These are the activations of a small neural network, seen along a few directions. Each row is one input.
In each table, some parts of the input vary, and every possible input appears once, in random order.
A made-up example of a description, with smaller parts first: one of 5 places around a ring, together with either a single point or one of 11 places around a ring or (one of 2 separate values, together with one of 6 places along a line).
Shared parts are said once, and a part with two or three values counts as separate values.
In the rows, 128 means zero.

Other details of the inputs vary at random and push rows far along two fixed directions, the same in every table; ignore that.

Table:
R1: [123 157 123 131 119 124 122 132 165 103 117 145]
R2: [154  62 118 131 108 130 218  99  61 156 138 138]
R3: [135 165 115 136 106 115 137 127 167  87 117 160]
R4: [117 156 125 125 123 119  92 143 159 110 117 121]
R5: [145 136  93 140 113 112 142 145 151  86 110 174]
R6: [116 110 137 137 139 131 134 130  89 129 130 113]
R7: [134 151  93 139 109 113 146 111 155  90 125 146]
R8: [103 129 168 117 165 138  62 147 124 178 123  89]
R9: [113 128 138 124 154 143  91 134 121 153 142 103]
R10: [144  80 134 132 115 150 192  80  65 165 154 109]
R11: [141 134  89 139 114 108 148 143 150  89 117 173]
R12: [119 118 162 121 143 144 110 129 110 167 134 105]
R13: [152  79 115 130 110 132 197 114  74 147 129 141]
R14: [129 130 135 125 113 134 133 124 124 127 131 120]
R15: [150  76 135 128 103 132 219  68  77 153 139 117]
R16: [124 132 133 128 144 136 106 127 119 142 143 113]
R17: [108 129 169 111 175 140  62 149 124 169 138  92]
R18: [123 153 119 127 111 125 119 135 159  99 122 136]
R19: [115 138 144 117 150 132  94 139 144 135 131 115]
R20: [126 126 118 132 128 132 133 113 124 130 137 121]
R21: [137 140  99 139 129 113 118 163 157  96 115 160]
R22: [129 120 147 123 122 138 127 125 108 145 137 110]
R23: [131 157 111 136 103 115 146 119 167  91 112 155]
R24: [144 134  95 131 116 111 143 140 146  88 109 172]
R25: [124 157 117 127 127 114 118 129 170  96 120 141]
R26: [117 134 159 115 161 134  81 142 128 154 137 106]
R27: [103 125 164 114 155 143  64 150 118 170 132  82]
Description of these inputs: either a single point or one of 6 places around a ring or (one of 4 places along a line, together with one of 5 places along a line).

Table:
R28: [118 115 132 133 145 130 115 147 107 147 127 116]
R29: [116 125 143 128 130 143 111 128 122 146 134 101]
R30: [126 106 133 132 136 129 117 141 103 142 130 119]
R31: [137 150 101 137  95 126 161 106 161  86 123 153]
R32: [111 127 145 121 136 130 115 124 123 135 133 106]
R33: [145 144 108 131  88 110 167 128 161  82 101 174]
R34: [112 158 153 114 162 118  45 182 177 139 109 129]
R35: [123 198 102 129 124 104  84 144 201  69 110 151]
R36: [121 116 129 131 144 130 110 144 113 140 125 121]
R37: [119 193  99 127 123 109  84 146 210  73 115 152]
R38: [115 121 146 119 135 133 125 116 116 140 135 108]
R39: [108 159 152 112 158 123  43 183 170 134 104 129]
R40: [137 131 110 131  96 118 190  89 137  90 128 149]
R41: [146 131  90 144  96 110 168 122 140  78 118 168]
R42: [124 119 129 130 155 127 116 141 123 150 130 126]
R43: [138 146  99 134  90 119 166 103 154  89 123 148]
R44: [140 157 106 138  95 119 163 104 155  90 128 161]
R45: [131 117 128 119 146 133 114 146 116 144 135 127]
R46: [122 115 130 128 154 131 117 138 113 153 128 124]
R47: [142  84 132 121 128 142 164 118  76 159 141 121]
R48: [135  97 132 124 137 137 137 128  94 151 135 123]
R49: [124 107 130 134 137 130 127 137 102 143 127 119]
R50: [123  95 149 124 121 136 164  99  87 152 141  99]
R51: [147 154 103 135 100 108 165 100 159  89 124 150]
R52: [139  82 155 122 111 138 172 115  83 165 121 119]
R53: [158 109  92 135  87 122 210 106 110  96 129 164]
R54: [126 115 130 128 138 130 109 151 112 138 131 120]
R55: [139  84 133 126 122 139 164 125  72 157 141 114]
R56: [144 136  93 139 111 111 152 124 149  87 120 169]
R57: [126 112 133 126 141 133 109 148 107 144 132 118]
R58: [140 148 111 143  91 119 179 105 147  76 125 149]
R59: [128 114 130 122 137 133 117 149 107 141 134 121]
R60: [104 173 150 120 168 131  44 161 171 123 126 113]
R61: [118 129 154 127 140 140 112 128 119 139 134 104]
R62: [143 124  92 145 100 115 189 115 125  94 119 161]
R63: [122 124 143 124 139 142 115 121 131 153 138 108]
R64: [122 133 145 125 131 139 117 120 118 147 137 118]
R65: [128 115 145 127 124 133 136 110 100 151 134  97]
R66: [130 113 131 129 149 126 110 138 121 145 133 127]
R67: [125 116 149 130 121 141 138 112  98 155 140 110]
R68: [ 98 176 146 126 152 127  39 170 163 127 127 112]
R69: [133 108 153 116 131 133 132 132 117 158 117 128]
R70: [115 127 143 126 133 143 106 129 126 144 133 104]
R71: [127 113 153 126 131 144 144 108 100 146 138 107]
R72: [125 111 133 127 144 131 105 142 109 143 128 122]
R73: [129 113 130 124 141 133 113 144 110 141 131 124]
R74: [115 193 101 133 119 117  83 151 206  68 112 152]
R75: [128  96 148 119 128 138 166  91  93 156 143 107]
R76: [120 124 137 123 126 136 118 122 123 144 133 104]
R77: [152 132  92 138 106 111 170 122 149  89 127 169]
R78: [127 127 141 122 131 132 120 114 113 146 130 105]
R79: [150 127 114 139  90 128 209  81 125  93 130 151]
R80: [137 102 154 127 130 143 165  95  96 157 146 108]
R81: [105 158 152 117 151 120  44 189 166 131 104 122]
R82: [136  85 132 130 134 139 160 111  80 160 132 121]
R83: [135 107 129 124 141 133 127 134 108 146 134 128]
R84: [126 127 142 125 129 131 120 117 113 144 130 102]
R85: [125 175  86 139 128 104 109 156 185  70 106 173]
R86: [108 155 130 126 177 119  43 178 165 132 121 126]
R87: [126 111 133 126 147 132 107 139 111 145 129 124]
R88: [134 151 107 131 106 108 164 105 165  83 128 153]
R89: [124 127 146 127 125 140 126 117 110 148 137 115]
R90: [136 152 102 136  99 124 156 108 166  88 124 154]
R91: [141 136  87 143 104 113 176 121 140  85 115 169]
R92: [116 125 140 124 129 136 109 128 123 148 134  99]
R93: [138 104 144 123 124 137 158  91  91 161 139 104]
R94: [101 169 137 115 158 129  39 161 173 131 124 109]
R95: [132 113 133 120 149 131 117 146 115 152 139 123]
R96: [143 139  89 141 112 111 162 121 151  85 116 171]
R97: [127 129 148 127 133 136 123 117 120 154 143 116]
R98: [122 117 128 129 147 131 109 142 114 141 124 124]
R99: [135  98 141 122 122 140 162  94 101 165 145 105]
Q: What do these inputs look like to the network?
A: one of 6 places along a line, together with either a single point or one of 5 places along a line or one of 6 places around a ring
Q: Changing only the place on the line of 6 turns R94 into R92. The same change can be made to R35. Which row results?
A: R65
Q: Change only the place on the line of 5 in R28. List by row number the other rows that result.
A: R30, R49, R54, R55
Q: Start at R77 and move only the place on the line of 6, one step at a time. The first step leads to R83. Which rows follow, in order?
A: R48, R73, R57, R54
Q: List by row number the other rows that have the place on the line of 6 in common with R99.
A: R34, R42, R51, R63, R66, R77, R80, R86, R88, R95, R97
Q: Change only the place on the ring of 6 in R38. List by row number the other rows that result.
A: R43, R71, R74, R78, R89
Q: List by row number the other rows that have the place on the line of 6 in common with R41.
A: R32, R36, R52, R57, R59, R61, R62, R67, R70, R76, R84

Table:
R100: [155 126 107 125 106 111 152 140 146  97 102 168]
R101: [118 193 125 121 113 113  90 144 212  85 106 146]
R102: [136 173 105 123 130 113  71 195 188  92 103 169]
R103: [114 114 122 139 112 128 116 166  92 107 115 112]
R104: [124  83 151 132 168 139 131 138  76 178 137 115]
R105: [138 128  99 140 107 136 169  81 128 121 150 117]
R106: [136 163  97 129 110 104 106 174 182  87 102 183]
R107: [161  80  82 144  98 133 237  85  81 106 139 169]
R108: [112 136 157 113 131 133 111 120 152 140 117 109]
R109: [146  81 161 125 101 135 218  61  78 165 142 100]
R110: [158 107 100 143  83 132 228  46  95 119 154 127]
R111: [126  99 188 106 136 166 111 115  80 215 146  77]
R112: [115  97 163 115 168 137  77 169 110 179 116 110]
R113: [127  71 133 129 171 153  99 137  59 202 158  89]
R114: [116 132 134 145  71 137 162 103  99  97 129 102]
R115: [115 187 111 131 111 105 133 109 186  77 114 160]
R116: [130 166 107 138 110 114 147  96 169  75 131 153]
R117: [108 119 166 119 198 131  43 182 114 174 123 103]
R118: [145 106  84 139 123 123 169 123 103 119 141 147]
R119: [151 116  83 141 107 104 197 114 127  80 131 175]
R120: [116 160 146 124 150 127  99 124 159 116 131 110]
R121: [113 150 126 128 155 104  79 176 161 120 105 151]
R122: [113 103 194 108 147 164  92 127  98 210 143  73]
R123: [ 99 182 132 116 168 131  36 147 177 113 138 108]
Q: Changing only one part turns R122 into R106. The same change can be made to R105. Which row results?
A: R113
Q: What do these inputs look like to the network?
A: one of 2 separate values, together with either a single point or one of 11 places along a line
Q: Change only the choice among 2 separate values in R123. List by row number the other rows that result.
A: R107
